A small network was shown many inputs. Here are its activations along a few directions, one row for each input.
In each table, some parts of the input vary, and every possible input appears once, in random order.
A made-up example of a description, with smaller parts first: one of 5 places around a ring, together with either a single point or one of 11 places around a ring or (one of 2 separate values, together with one of 6 places along a line).
Shared parts are said once, and a part with two or three values counts as separate values.
In the rows, zero is written as 128.

Other details of the inputs shift rows strongly along two fixed directions, in all tables alike. That doesn't count.

A family of inputs:
r1: [172 121 152 116 118 140 126 137 109 143 147 143 105]
r2: [121 127 116 145 137 117 111 176  91 176 105  73 130]
r3: [ 92 115 105 165 146 115 153 123 140 113 118  79 150]
r4: [ 84 136  78 127 111 112 135  81 171  60 138 126 168]
r5: [159 119 182  95 133 152  99 143 111 186 117 149  85]
r6: [119 148 120 137 128 120 114  75 132  83  85 246 136]
r7: [117 103  77 161 131 107 131 135 112 149  95  43 167]
r8: [114 128  85 133 116 110 128 113 140 104 125 100 162]
r9: [122 135 166 103 143 159 150  89 175  98 147 188 118]
r10: [111 151 157 108 136 147 145 111 164  90 153 184 118]
r11: [115 120 137 122 135 133 116 123 134 147 115 120 120]
r12: [148 107 135 120 120 129 111 133 112 161 110 106 120]
r13: [ 78 145 104 131 133 121 130 117 155 101 128 124 148]
r14: [158 132 169 127 138 139 122 172  99 175 134 130  93]
r15: [105 121 105 140 132 127 165  85 170  75 134 123 163]
r16: [112 126  79 174 132  97 143 169  95 126 124  52 157]
r17: [167 129 143 134 127 131 121 179  79 173 140 113 103]
r18: [164 127 145 163 134 118 115 129  75 138  83 208 105]
r19: [ 91 117  97 150 126 115 162  84 170  67 134 110 161]
r20: [148 141 175 110 138 154 130 146 123 148 146 168  95]
r21: [118 121  87 139 116 108 121 129 119 120 118  83 156]
r22: [ 86 144  95 138 141 123 135 129 144 116 119 106 161]
r23: [ 95 131  81 164 142 102 128 162 111 149 101  51 163]
r24: [ 89 149  85 146 129 110 160 113 161  62 149 121 168]
r25: [133 131 151  84 116 148 125  76 177 101 138 187 123]
r26: [189 108 184 109 122 146 121 139 108 172 134 146  83]
r27: [130 111  79 175 126  96 144 151 102 128 120  45 161]
r28: [107 132  66 160 130 101 125 162  99 142 113  54 166]
r29: [133 134 144 107 110 138 137  93 157  80 164 179 115]
r30: [119 150 143 107 117 137 137 110 155  82 169 186 113]
r31: [155 131 136 117 118 125  96 175  81 178 126 113 105]
r32: [160 111 176 125 142 144 123 155 102 177 122 123  91]
r33: [176 109 144 136 117 124 117 167  77 169 131  97 104]
r34: [117 130  92 146 120 105 110 163  95 149 122  78 136]
r35: [154 117 163 110 139 148 106 148 106 192 111 126 100]
r36: [184 106 185 108 121 147 119 140 104 169 133 146  82]
r37: [121 159 138  83 115 141 119 103 165  93 156 196 123]
r38: [113 133 143 104 137 142 126 100 165 120 124 155 129]
r39: [155 121 122 119 115 128 108 141 103 157 125 111 125]
r40: [153 125 184 106 140 153 132 124 139 146 137 166  93]
r41: [ 81 124  90 129 120 118 142  71 181  69 125 123 166]
r42: [110 151 163 105 131 149 140 106 166  90 160 195 107]
Description of these inputs: one of 2 separate values, together with either a single point or (one of 4 places along a line, together with one of 5 places around a ring).
The inputs of r13 and r42 match in every part but the choice among 2 separate values. If r35 is changed in the same way as r13 into r42, which row does it become?
> r9
Which other rows does r13 become when the place on the line of 4 takes its other values? List them by row number.
> r2, r22, r23
Which other rows does r40 become when the choice among 2 separate values takes its other values? List them by row number.
> r38

A family of inputs:
r43: [ 69 129   5 226 136  59 134 115  97  82  48  83 216]
r44: [ 69 173  98 100 121 130 141  83 202  43 160 180 162]
r45: [192 108 155 120 116 128  83 188  59 222 123  88  82]
r46: [197 104 211 111 139 159 109 165  80 223 122 137  61]
r47: [ 79 139  91 132 128 122 177  73 198  33 155 137 173]
r48: [141 160 181  53 105 164 108 101 162 104 176 239  84]
r49: [198 102 196 118 138 153 105 185  66 224 121 117  63]
r50: [151 153 193  73 116 163 122 122 145 113 181 225  73]
r51: [ 91 168 126 108 130 138 152 106 181  60 170 182 140]
r52: [123 104 100 152 138 116 118 153  99 169  97  51 144]
r53: [ 69 113  76 157 146 104 146  98 163 103  89  65 187]
r54: [144 133 153 112 126 138 135 122 141 114 159 155 114]
r55: [ 87 140 130  95 129 147 144  47 209  66 133 184 150]
r56: [195 117 153 118 110 126  81 207  42 226 126  79  81]
r57: [114  98  77 196 139  98 151 164  97 149 102   8 166]
r58: [137 103 110 145 125 118 119 152 100 169 106  61 142]
r59: [191 143 210  74 112 163 109 153 108 157 176 196  59]
r60: [121 148 154  60 108 156 134  56 202  63 168 227 119]
r61: [ 76 104  77 190 155  99 164 124 142 113  87  34 181]
r62: [117 124  65 217 141  78 130 146  64 126  62 110 164]
Describe the family of inputs behind these rows.
> one of 2 separate values, together with either a single point or one of 9 places along a line
The inputs of r49 and r52 match in every part but the choice among 2 separate values. If r51 is changed in the same way as r49 into r52, which row does it become?
> r44
Which other rows does r60 become when the choice among 2 separate values takes its other values? List them by row number.
> r47

A family of inputs:
r63: [146 106 114 152 134 122 128 142 100 162 124  83 127]
r64: [151 128 157 114 128 125  97 171  90 180 128 111  99]
r65: [174 117 131 118 119 131  97 166  88 182 125  99 113]
r66: [165 114 114 139 126 116 112 167  84 191 116  70 116]
r67: [114 129 123 132 142 137 136 115 142 126 137 132 131]
r68: [128 140 144  99 136 144 156  81 183  69 149 184 138]
r69: [144 140 168 100 146 151 137 123 146 126 139 173 111]
r70: [133 127  78 176 132  98 131 140  90 121 104 114 154]
r71: [147 156 181  70 117 164 116 110 154 137 153 209  88]
r72: [172 110 156 144 148 136 117 184  79 209 115  92  98]
r73: [104 126  94 170 150 110 156 153 118 130 103  53 171]
r74: [141  95 125 153 143 113  85 138  79 207  33 102 127]
r75: [170 108 154 132 121 140 117 149  89 184 128 112  99]
r76: [ 79 154  67 164 142 107 150  99 148  59 117 158 178]
r77: [129 133 155 128 143 128 134 140 132 128 127 126 119]
r78: [107 132  91 130 120 114 141 114 142  97 130 101 171]
r79: [143 136 133 109 112 135 126 118 136 133 137 139 121]
r80: [129 128 153 120 127 135 142  98 167  92 146 161 121]
r81: [ 93 125  97 147 136 131 142 126 124 114 121  91 154]
r82: [135 122 135 106 127 149 131 101 139 107 146 157 120]
r83: [118 125 122 143 136 112 150 119 146  93 126 104 148]
r84: [143 126 169 102 122 147 114 140 122 160 141 163  88]
r85: [152 129 129 144 116 113 120 141  93 128 116 166 113]
r86: [125 117 129 140 125 122 131 114 134 119 137 115 124]
r87: [141 133 171  92 124 144 147 101 167  90 147 189 111]
r88: [ 69 129  86 139 126 119 155  71 178  36 141 122 169]
r89: [117 137  96 166 123  98 131 118 116  87 115 143 147]
r90: [137 124 120 125 114 116 125 138 123 143 127 105 120]
r91: [107 133  97 140 132 114 130 149 115 138 118  78 160]
r92: [ 98 119 105 155 139 118 129 141 110 126 119  74 138]
r93: [147 123 154 138 139 141 131 155 111 168 122 116 115]
r94: [ 93 123 108 149 135 119 144 124 140 116 126 103 141]
r95: [121 147 111 154 131 120 129 134 105 117 112 160 140]
r96: [148 117 117 147 120 105 111 162  92 173 117  64 117]
r97: [ 98 113  78 170 126  97 138 127 126 114 122  56 163]
r98: [102 114  72 167 124 108 146 126 124 120 119  60 173]
r99: [ 87 138  97 113 116 113 148  88 179  56 143 139 167]
r100: [ 82 127  82 140 125 128 159  82 162  58 134 114 175]
r101: [122 114 124 137 122 124 139 116 136 119 134 119 127]
r102: [ 91 123  92 167 148 101 160 148 131 112 106  60 167]
r103: [166 121 184  85 108 153 112 122 129 149 153 189  76]
r104: [ 89 127  91 141 145 130 144 113 139  99 128 104 156]
r105: [ 93 136  93 141 128 108 137 134 141 121 120  90 147]
r106: [131 151 153  84 117 157 112 118 152 121 146 180 118]
r107: [131 125 119 131 123 120 107 175  99 167 115  84 125]
r108: [145 108 141 157 140 120 128 183  89 188 108  74 111]
r109: [125 132 122 131 126 120 103 160 111 151 122  92 127]
r110: [103 133 142 105 128 147 135 105 152  95 143 166 117]
r111: [ 93 145  90 116 112 129 141  85 181  60 141 138 175]
r112: [106 148 111 147 129 113 134 123 125  93 117 176 136]
r113: [ 97 118  97 182 148 102 146 150 125 129 109  51 157]
r114: [151 129 162 101 132 154 112 134 121 164 144 164  94]
r115: [152 132 196  96 128 157 108 123 131 152 151 188  70]
r116: [102 137 120 125 128 139 138 110 150 114 138 139 142]
r117: [168 132 194  87 119 167 133 103 154 125 154 208  92]
r118: [126 155 148  83 129 151 125  98 170 112 152 193 111]
r119: [168 122 137 121 131 134  90 189  74 208 117  91 105]
r120: [154 104 156 109 125 134  91  83 126 156  63 187 113]
r121: [170 149 171 101 110 149 116 106 119 113 139 246  94]
r122: [142 136 152  83 104 143 113 115 152 110 148 177 110]
r123: [177 113 157 133 131 132 129 166  87 177 116  97 112]
r124: [ 93 133  96 134 130 107 134 140 133 115 123  91 157]
r125: [181 129 191  78 110 142  93 140 110 160 149 172  76]
r126: [125 133 132 100 122 146 136  82 169  93 157 181 129]
r127: [ 73 148  78 126 140 115 148  98 173  70 136 119 183]
r128: [ 95 144 106 135 130 113 130 121 150 111 129 107 141]
r129: [139 131 164 112 130 155 125 123 129 150 141 161 102]
r130: [130 137 116 167 134 104 113 158  81 141 105 131 122]
r131: [134 131 145 110 133 147 149  87 177  88 150 179 130]
r132: [104 110  96 146 124 117 143 122 125 104 124  87 146]
r133: [169 120 149 115 111 127  91 164  93 173 128 107 100]
r134: [153  99 130 160 130 113 134 168  95 170 111  69 121]
r135: [189 118 162  96 121 137  98 162  85 189 135 132  93]
r136: [ 94 147 143 103 126 142 133  83 183  79 157 186 125]
The inputs of r91 and r78 match in every part but one. If r107 is changed in the same way as r91 into r78, which row does it become?
> r122
The inputs of r109 and r133 match in every part but one. If r104 is changed in the same way as r109 into r133, which row does it become?
> r82
Describe the family of inputs behind these rows.
> one of 2 separate values, together with either a single point or (one of 4 places along a line, together with either a single point or one of 8 places along a line)
Start at r106 and move only the place on the line of 8, one step at a time. The first step leads to r91. Which rows follow, in order?
> r71, r116, r81, r129, r93, r73
Which other rows does r92 become when the choice among 2 separate values takes its other values? List them by row number.
> r88
Start at r69 and move only the place on the line of 8, one step at a time. The first step leads to r72. Which rows follow, in order?
> r67, r104, r114, r118, r127, r119
Start at r135 and move only the place on the line of 4, one step at a time. The first step leads to r78. Which rows follow, in order?
> r99, r125
